[[125  88  78 105  95 106 115 103 115  93  95 116  70 128]
 [113  98  65 108 117  80  99 118  87  71 107  95  62 142]
 [147  56 105  71 233 107  71 104 211  14  71  55  40 155]
 [109 119 111 123 111  99  96  99 114  71  82  86 106 107]
 [ 95 117  84 122  64 129 125  81  80  97 103 122  88 124]
 [101 105 120  65  44  75 124  71  57 148 108 150 107  59]] -> 109

[[633 423 481 358 246 306 755 287]
 [678 370 606 546 393  82 570 315]
 [839 385 469 554 424 147 755 475]
 [506 306 285 326 335 416 510 421]
 [839 385 469 554 424 147 755 475]
 [842 425 535 444 390 340 734 457]
 [800 290 602 526 446 418 763 442]
 [546 258 420 511 451 183 339 450]
 [687 342 511 566 350 168 438 290]] -> 800

[[ 554 -249 -214  327  171 -706]
 [ -34   33  -91 -900 -119  183]
 [ -83  377   54 -337 -162  164]
 [-126 -142 -348  590 -132 -140]
 [-124 -528 -231  -13 -124 -506]
 [ -67  492  107 -319 -135  145]
 [ -68  507   95 -342 -128  119]
 [ -67  530  125 -356 -157  129]
 [-529  170 -130 -404 -377  286]
 [-246   -8 -119 -180 -212 -563]
 [-325  -81 -224  559 -241  363]] -> -529

[[434 671 858 533 188 694 134 547 599 682 508 312 388]
 [607 251 320 233 432 484 198 658 398 301 213 232 580]
 [391 729 717 686 469 550 272 367 634 739 665 270 491]
 [521 346 353 380 516 425 437 482 420 377 381 402 537]
 [348 487 489 449 618 336 812 205 204 306 285 721 509]
 [354 583 664 488 474 457 473 282 335 450 323 492 549]] -> 521

[[  0   9  19   8   0  -6   0  13  20   4 -21]
 [-41 -28 -24 -19 -18  -7   1  14  16   5  -3]
 [ 11 -16 -39 -46 -38 -27 -19 -18 -15  -7   6]
 [-16  -4  14  19   3 -21 -41 -45 -36 -27 -21]
 [ 40  28   4 -15 -16   1  17  17   3 -24 -42]
 [  6 -14 -16  -4  14  19   2 -23 -42 -44 -37]
 [-21 -18 -16 -10   2  13  17   7  -2  -4   1]
 [ -8  28  40  28   2 -19 -16   1  18  16  -3]
 [-38 -47 -40 -31 -21 -18 -17 -10   7  15  18]
 [ 12  21   7 -17 -41 -46 -38 -26 -18 -17 -14]
 [-16 -11   0  14  16  10  -1  -8   3  13  19]] -> -38
---
[[-1.07, -2.22, -1.19, +3.93, +4.89],
 [-0.99, -1.46, -0.90, +3.25, +3.76],
 [-1.12, -1.92, -1.07, +3.63, +4.36]] ans = -1.46

[[+5.53, -0.76, -0.83, -1.54, +3.01, -4.95],
 [+0.13, +1.87, +0.88, +0.15, -0.25, +3.49]] ans = +1.87

[[-1.67, -1.53, -1.12, +6.01, -0.59, -4.74],
 [-0.94, +1.21, -0.12, +4.58, -0.54, -1.90],
 [-0.99, -0.29, -0.52, +2.47, -0.48, -0.40]] ans = +1.21

[[-2.12, -0.68, -5.17, +0.11, -1.31, +0.83, +0.02],
 [+3.11, +2.71, -0.44, -0.21, -1.36, -0.22, -3.66],
 [-0.11, -1.40, +0.19, -0.55, +1.79, -0.17, +1.57]] ans = +2.71

[[+0.11, -3.92, -0.26, -3.34, +2.16, +5.98, +3.75],
 [+1.85, +0.44, +0.58, +0.31, +0.84, -0.65, -2.44],
 [+0.03, -0.29, -1.01, +0.10, +1.97, +3.90, +1.70]] ans = +0.44

[[+1.17, +0.90, -0.63, +1.92, -5.50],
 [-2.63, +0.06, +1.34, -2.45, +4.66]] ans = +0.06

[[+5.19, +3.04, -0.22, -3.23, +0.74, -0.46, -5.17],
 [+2.20, +1.44, -1.34, +3.28, -1.17, -2.65, +6.46]] ans = +1.44

[[-1.47, +1.60, -4.32, -4.96, -5.66, +0.70],
 [+5.45, -0.91, -2.69, +2.31, +5.21, -1.57]] ans = -0.91

[[-0.69, +6.01, -2.43, -2.75, -6.32],
 [-1.10, +6.52, -2.20, -3.23, -6.30]] ans = +6.52
---
[[-327, -139, 3, 135, 169, 606, -77], [159, -71, 17, 21, -541, 391, 314], [-460, -251, -55, 154, 345, 24, -405]]: 17
[[-28, 25, -25, 18, 36], [-29, 13, -27, 8, 10]]: -27
[[-110, -753, -137, 300, 973, 829], [80, -866, -253, 36, 870, 490]]: -253
[[419, 588, 817, 296], [18, 380, 592, 491]]: 592
[[39, 17, 42, 42, 38, 85, 53], [44, 42, 42, 30, 38, 35, 23]]: 42
[[61, 78, 96, 65, 21], [77, 70, 40, 53, 65]]: 40
[[4818, 5176, 7456, 4453, 4593, 4583, 5405], [5850, 8050, 5912, 5404, 5548, 5505, 2183]]: 5912
[[452, 533, 469, 166, 723, 387, 830], [772, 116, 972, 478, 626, 666, 579], [562, 284, 670, 403, 694, 444, 700]]: 972
[[183, 142, 202, 44, 173, -435, -167], [-50, 183, 13, 295, 139, 274, 397], [428, 801, -589, 187, -527, 681, 391]]: 13
---
[-1.06 -6.66 -1.60 +6.60 -3.65]	+6.60
[-6.01 +5.64 -3.86 +4.84]	-3.86
[-4.66 -1.55 +5.39 +2.56 -3.54]	+2.56
[-5.94 +3.29 -3.80 -4.85]	-3.80
[+5.42 +6.32 +5.26 -4.42]	+5.26
[+4.77 +6.38 +3.59 -3.08]	+3.59
[+2.27 +1.82 -5.02 +1.18 -3.08]	+1.18
---
[+2.74 +2.55 +6.35 -4.56 -0.84 +4.29] +2.74
[+5.49 -3.51 -1.95 -3.11 -5.63] +5.49
[+0.12 -5.76 +0.98 -1.48] +0.12
[+1.50 -4.31 +2.30 +1.67 -4.98 +6.40] +1.50
[-2.50 -5.62 -1.15 +4.05] -2.50
[-1.88 +4.10 +0.67 -4.87] -1.88
[+2.55 -5.70 +6.08 -4.55] +2.55
[-1.72 +0.44 -2.17 +0.38 -4.20 -4.87 +0.83] -1.72
[+2.45 +5.58 +1.72 -1.06 -0.52] +2.45
[+5.91 -4.24 +1.02 -4.56] +5.91
---
[839 383 515 661  78 350] -> 839, 350

[[-252  152 -120  139   36]
 [ 149 -216 -220  501 -262]
 [ 911  -19 -182  697 -538]] -> -252, -538

[[4268 3075 4177 5396 5537]
 [5853 2360 5714 8393 8114]] -> 4268, 8114

[195 165 885 935 927 544 587] -> 195, 587

[[41 29 42 53 13 46 43]
 [13 58 56 45 35 35 35]
 [75 39 36 23 33 23 36]] -> 41, 36

[200 253 131 104  17] -> 200, 17

[[6 3 0 5 4]
 [9 3 3 8 1]] -> 6, 1

[ -3   4  18  35   0 -27] -> -3, -27
---
array([ 149.8,   42.8, -194.0,  182.6, -150.7,  -61.9]) Answer: 42.8

array([ 0.1,  1.1,  0.8, -1.4]) Answer: 1.1

array([ 0.5,  1.9,  0.3,  1.2, -1.4, -0.6]) Answer: 1.9

array([-0.108,  1.349, -1.127, -0.832, -1.452]) Answer: 1.349

array([ 0.041,  0.144, -0.093,  0.154]) Answer: 0.144

array([  0.1,   8.7,   6.1,  12.0,  -3.6, -11.9]) Answer: 8.7

array([  26.001, -123.676,   71.907,  151.609, -126.962,   -8.007,
          3.670]) Answer: -123.676

array([ 127.47,   -7.71, -116.06, -190.95, -137.37,  -48.31,   -2.17]) Answer: -7.71

array([ 165.56, -123.90,   -1.24,  144.48,  -20.67,   -5.89,  -83.50]) Answer: -123.90
